A small network was shown many inputs. Here are its activations along a few directions, one row for each input.
In each table, some parts of the input vary, and every possible input appears once, in random order.
A made-up example of a description, with smaller parts first: one of 4 places along a line, together with either a single point or one of 9 places along a line or (one of 3 separate values, together with one of 8 places around a ring).
Shared parts are said once, and a part with two or three values counts as separate values.
In the rows, 128 means zero.

Other details of the inputs vary at random and push rows far along three fixed directions, the same in every table; ignore that.

Rows:
row 1: [ 15 154 156 143 174 150 136  97  80 114  81]
row 2: [158 160  85 112 101 129 157 138  91 115 161]
row 3: [ 87 211 109 138 129 168  98 160 127 122 120]
row 4: [100 198 172 184 126 156  25 105 185 151  77]
row 5: [169  84 132 131 109  89 130 148 157 134 159]
row 6: [115  94 101  85 141 155 214 137  33 100 127]
row 7: [ 90 122 135  88 149 137 199 136  57  91 130]
row 8: [194  30 130 130 115  79 164 162 126 148 163]
row 9: [ 83 111 147 176 147 124 130 102 125 143 122]
row 10: [175 148 103 119  84 150 107 142 124 105 138]
row 11: [143  83 181 125 157 108  71 120 222 151 114]
row 12: [110 228  80 166  65 166 111 145  62 126 104]
row 13: [123 113 115 186 124 124 153 126  92 157 123]
row 14: [222 100 108 124  71 109 109 164 141 160 172]
row 15: [163  22 144 117 156 102 182 130 118 156 158]
row 16: [113 207 146 104 142 152  42 105 182 126  96]
row 17: [179 135  70 116  91 120 155 149  88 121 151]
row 18: [103  57 175 103 187 121 157 122 123 125 109]
row 19: [131 171 104 111 105 150 111 121 135 101 117]
row 20: [158 175  67  95  64 139 137 154  91 129 146]
row 21: [153  95 164 130 146  99  69 122 227 160 115]
row 22: [ 93 127 117 165 127 133 142 115  88 132 125]
row 23: [207  91 128 139  96 106 127 146 155 141 179]
row 24: [122 165 138 123 144 136  97 109 157 105 117]
row 25: [159 113 157 140 127  98  61 126 226 148 119]
row 26: [183 157  87 126  59 134 115 146 135 107 161]
row 27: [188 122 109 198  75 119 104 142 135 177 145]
row 28: [153 109 107 117 121  91 161 149 106 127 150]
row 29: [ 55 110 172 178 195 136 137  92 113 146  85]
row 30: [ 88 193 148 174 110 143  48 110 161 134 103]
row 31: [116 106 188 196 146 104  60 108 204 177 108]
row 32: [148 164  96 111  85 148 143 136 111 105 157]
row 33: [ 89  63 164 110 184  87 194 122 124 133 137]
row 34: [151  59 168 126 163 109 111 105 197 160 141]
row 35: [ 94  86  98  84 171 129 231 127  34 113 125]
row 36: [155 158 112 117 106 144  88 118 172 139 133]
row 37: [157  53 158 129 138  75 156 143 161 151 167]
row 38: [186  76 142 138 108  87  96 146 191 149 147]
row 39: [179 113 105 135  94 105 131 138 154 129 159]
row 40: [ 99 122 144 108 170 114 131 120 131 117 104]
row 41: [132 118 110 162 141 126 142 165 136 155 156]
row 42: [157 182  76 101  57 149 148 165  56  81 146]
row 43: [102 246 100  79  84 193  85 126 107  89 101]
row 44: [ 27 119 174 156 195 154 159  84  92 123  81]
row 45: [173 118 101 115  98 134 124 138 136 131 143]
row 46: [ 37 140 183 102 196 136 132  94 146  90  83]
row 47: [161 106  98 118 103 110 181 142 107 132 174]
row 48: [ 91  91 184 120 189 135 142  99 142  94 113]
row 49: [ 81 151 125  91 158 162 138 104 117 100  95]
row 50: [117 206 147 113 135 137  70 115 170 111 116]
row 51: [ 92 134 137  95 172 131 131 118 119 119  97]
row 52: [ 74  76 133 162 166 107 209 131  39 153 110]
row 53: [113 217  97  89 121 176  98 108 111 106 110]
row 54: [150 122  86 109  94 138 164 141  90 105 143]
Description of these inputs: one of 2 separate values, together with either a single point or one of 6 places along a line or (one of 4 places along a line, together with one of 5 places along a line).
The inputs of row 14 and row 15 match in every part but the choice among 2 separate values. If row 42 is changed in the same way as row 14 into row 15, which row does it become? -> row 48
The inputs of row 34 and row 43 match in every part but the choice among 2 separate values. If row 39 is changed in the same way as row 34 into row 43, which row does it become? -> row 46
Change only the place on the line of 5 in row 49. List by row number the other rows that result. -> row 19, row 36, row 39, row 47
Change only the place on the line of 6 in row 12. List by row number the other rows that result. -> row 1, row 4, row 30, row 31, row 52
Change only the choice among 2 separate values in row 31. List by row number the other rows that result. -> row 44
Change only the choice among 2 separate values in row 24. List by row number the other rows that result. -> row 28

Rows:
row 55: [ 94 108 172 103 190 114 121  91 179 106 112]
row 56: [ 98 192  87 123  97 142 132 139  70 108 112]
row 57: [160  83 113 167 111  92 173 147 111 159 184]
row 58: [109  77 151 117 154 155 176 140  72  83 119]
row 59: [119 215  77  79  97 172 141 139 100  77 135]
row 60: [141  54  95 156 126  90 239 154  62 150 179]
row 61: [ 50  79 184 129 213 149 144  96 119 144  79]
row 62: [160  65 164 136  85  90 138 137 134 121 145]
row 63: [ 86  82 178 158 189 138 137  88 140 141 108]
row 64: [ 90 113 152 157 159 138 138  91 119 124 105]
row 65: [111  70  94 126 133 111 219 139  28 138 120]
row 66: [112 123 166 157 162 109  81 129 200 156 114]
row 67: [172 170  74 166  51 127 121 145 104 131 160]
row 68: [143 158 153 161 116 116  36 135 216 162 129]
row 69: [ 47 239 137  88 162 182  96 115 126  87  76]
row 70: [ 82 117 188 115 196 108 105 120 179 142 110]
row 71: [ 83 217  99  86 122 181 122 117  66  88  76]
row 72: [199  77  89 103  96 126 171 142 105 136 170]
row 73: [214 143 126 132  85 119  35 113 230 139 140]
row 74: [190  60 137 132 129 106 114 137 161 181 142]
row 75: [202 149 110 117  81 110  77 148 199 136 176]
row 76: [153 224  71 107  62 141 100 154  95 107 128]
What is each input in this table made of? -> either one of 2 separate values or (one of 4 places along a line, together with one of 5 places along a line)

Rows:
row 77: [161 116  85 152  71 140 175 138  66 114 156]
row 78: [144 158  80 137  73 126 165 169  82 144 163]
row 79: [141 127  71 128  89  87 191 151  69 143 155]
row 80: [129 158  92 127  92 179 130 121  71 114 110]
row 81: [156  81 129 161 156  87 141 132 150 180 157]
row 82: [136  69 141 161 156  78 128 143 150 188 141]
row 83: [173  64 148 173 104  99 127 134 138 145 155]
row 84: [138 174 152 136 118 142  49 111 221 105 135]
row 85: [139 221 130  95 101 156  57 126 172  97 112]
row 86: [143 221 118  98 103 166  63 118 176 100 119]
row 87: [149  83 159 136 133  89 116 136 178 129 157]
row 88: [140  82 152 109 168 120 106 112 184 148 118]
row 89: [ 31 112 161 103 189 171 180  92  46  93  62]
row 90: [ 38 105 185 133 228 123 145 109 139 116  77]
row 91: [100 150 116  72 140 157 148 129  78 102 104]
What is each input in this table made of? -> either one of 5 separate values or (one of 2 separate values, together with one of 5 places around a ring)
Start at row 86 and move only the place on the ring of 5, one step at a time. The first step leads to row 88. Which rows follow, in order? -> row 80, row 77, row 84
